A small network was shown many inputs. Here are its activations along a few directions, one row for each input.
In each table, some parts of the input vary, and every possible input appears once, in random order.
Descriptions start from the smaller parts, as in this example, which fits no table here: one of 3 separate values, together with either a single point or one of 9 places around a ring or (one of 4 places along a line, together with one of 5 places around a ring).
Shared parts are said once, and a part with two or three values counts as separate values.

Other details of the inputs vary at random and push rows far along three fixed directions, the same in every table; ignore that.

Table:
x1: [-8.21  2.50 -3.37  3.14 -3.24 -0.16  0.98 -4.75  2.76  2.58 -3.49 -2.24
  0.65]
x2: [ 1.32 -3.13  3.66 -2.46 -1.90  8.19 -1.30  0.98 -0.53 -4.12 -2.58  4.52
 -3.01]
x3: [-8.21  3.00 -5.85  2.94 -1.70 -1.00  3.26 -1.72  0.27  3.14 -2.86  0.66
 -0.38]
x4: [-7.68  3.14 -5.39  3.64 -3.35 -1.95  3.70 -2.33  0.38  1.96 -3.68 -0.07
 -0.30]
x5: [-5.42  4.84  3.90  2.14  3.09  3.25 -1.05  3.53  1.62 -1.84 -9.13  4.22
 -2.19]
x6: [-6.22  3.09 -6.26  2.22 -2.31 -0.81  0.26 -4.89  3.13  0.94 -4.07 -1.08
  1.36]
x7: [ 3.62  3.38 -3.46  0.30  1.60 -6.76 -1.67 -2.94  2.44  4.98  0.48 -4.80
 -0.49]
x8: [-2.87 -4.70 -4.20 -3.47 -6.60  4.72  1.72 -4.79 -1.45  1.40  3.15 -1.01
  0.57]
x9: [ 0.11 -2.45  1.36 -2.83 -1.25  5.05 -0.23  2.05 -1.99 -7.66  0.04  4.20
  2.74]
x10: [-2.00 -4.15 -6.03 -2.53 -6.79  3.12  5.15 -2.78 -3.85 -0.55  2.62  0.16
 -0.62]
x11: [-0.33 -4.39  2.67  1.23 -1.51  5.58 -0.55  0.48 -1.85 -5.60  1.37  5.26
 -0.36]
x12: [ 8.18 -3.60  6.91 -3.93  2.57  0.02 -0.90  4.64 -2.72 -1.61  4.90 -1.17
  0.46]
x13: [-5.60  3.38  1.36  3.77  5.24  2.11 -3.43  1.21  3.72 -2.99 -4.86  4.59
  2.34]
x14: [ 0.40 -2.19  1.47 -2.77 -0.74  5.65 -0.51  1.59 -2.84 -7.34  0.28  4.36
  2.83]
x15: [ 3.64  2.80 -3.83  0.31  2.27 -6.28 -1.08 -2.51  2.80  5.22  0.34 -5.18
 -0.29]
x16: [ 8.97 -4.73  7.00 -2.57  2.61  0.66 -2.44  2.81 -0.90 -1.12  5.46 -1.25
 -0.39]
x17: [ 2.69  4.06  7.62  1.84  6.73 -4.70 -2.81  5.03  0.86  0.75 -0.37 -1.60
  0.26]
x18: [ 1.48  3.42 -0.44  0.09  0.17 -7.15  1.15 -0.38  0.90  5.94  0.34 -6.17
 -0.36]
x19: [-0.42 -2.75  0.83 -3.44  0.25  5.88 -0.82  2.61 -2.32 -6.31  0.59  5.00
  2.87]
x20: [-1.42 -4.98 -5.31 -1.02 -8.09  3.24  3.30 -4.67 -1.79 -0.92  2.74  0.51
 -1.36]
x21: [ 7.44 -4.41 -0.87 -4.51 -4.08 -1.74  0.16 -3.21 -2.06  3.77  6.86 -5.61
 -1.34]
x22: [ 8.60 -5.40 -2.89 -2.86 -3.62 -2.23  2.29 -2.52 -2.24  3.87  6.85 -3.45
 -2.80]
x23: [ 2.71  3.99 -4.06 -0.71  2.38 -6.76  0.62 -0.56  1.07  4.81 -0.46 -5.07
  0.45]
x24: [ 3.76  1.87  5.41  4.22  7.50 -4.41 -3.16  4.26  2.71  1.80  0.47  1.39
 -1.74]
x25: [ 3.52  3.60  5.67  3.89  6.57 -5.69 -1.47  5.43  0.32  0.63 -0.51  0.72
 -1.09]
x26: [-8.05  3.80  4.11  3.35  4.21  2.14 -1.16  3.43  1.55 -1.75 -4.47  3.07
  2.19]
Each input here is: one of 2 separate values, together with either a single point or (one of 3 separate values, together with one of 4 places along a line).
- Changing only the choice among 2 separate values turns x6 into x9. The same change can be made to x22. Which row results? => x10
- Change only the choice among 3 separate values in x24. List by row number the other rows that result. => x8, x13
- Change only the choice among 3 separate values in x17. List by row number the other rows that result. => x14, x25

Table:
x27: [ 2.79  4.18  1.89 -0.11  5.05 -4.41 -0.94  3.56  0.73  1.45 -2.06 -2.10
  0.72]
x28: [-7.12  5.68  1.93  2.80  2.48  0.13 -0.24  2.26  0.83 -1.05 -5.70  1.29
  1.14]
x29: [-3.11 -5.82 -2.68 -0.91 -7.80  7.62  1.75 -4.52 -1.40 -2.14 -0.02  2.92
 -2.37]
x30: [-0.69  0.23 -3.90 -0.22 -2.71 -4.63  1.98 -2.75 -0.39  4.46  3.00 -4.53
  0.55]
x31: [-6.30  2.84  1.84  5.01  2.27  2.65 -1.87 -0.32  3.44  0.46 -4.70  1.80
 -1.07]
x32: [ 8.26 -2.75  3.40 -3.61  2.26  1.64 -3.81  1.22  0.62 -3.39  3.18  0.76
  0.81]
x33: [ 1.77  0.12 -4.28 -1.51 -1.64 -2.44 -0.38 -4.26  2.02  4.50  0.57 -5.07
 -0.12]
x34: [ 2.44  2.63  4.40  1.46  4.12 -3.22 -3.16  0.09  2.83  2.55 -0.55 -2.79
 -0.71]
x35: [-2.10 -1.74  3.39  0.35 -1.23  5.08  1.15  3.56 -2.23 -4.98 -2.48  5.36
 -1.61]
x36: [ 2.20  2.57  1.82  2.52  5.05 -5.28 -1.62  2.44  1.77  1.11  0.74 -1.29
  1.99]
x37: [ 5.53 -4.91 -4.39 -4.90 -3.82  0.48  0.65 -1.87 -3.33 -1.59  6.76 -0.53
  1.90]
x38: [ 0.54  1.08 -3.89 -2.35 -2.62 -3.58  3.53 -1.12 -0.95  6.11  0.29 -3.34
 -2.09]
x39: [-2.82 -2.78  3.41  3.45 -0.84  5.01  0.78  1.96 -1.50 -5.73  0.30  5.77
 -0.36]
x40: [ 7.81 -1.69  2.69 -4.88  2.84  0.47 -1.36  3.87 -2.39 -4.02  2.09  1.68
  1.08]
x41: [-9.20  0.36 -5.63  2.91 -3.41  0.49  3.55 -4.13 -0.04  2.27 -1.43  0.05
  0.15]
- Changing only one part turns x38 into x31. The same change can be made to x35. Which row results? => x29
- Describe the family of inputs behind these rows. => one of 3 separate values, together with one of 5 places along a line
- Change only the choice among 3 separate values in x33. List by row number the other rows that result. => x27, x36
- Change only the choice among 3 separate values in x34. List by row number the other rows that result. => x28, x30
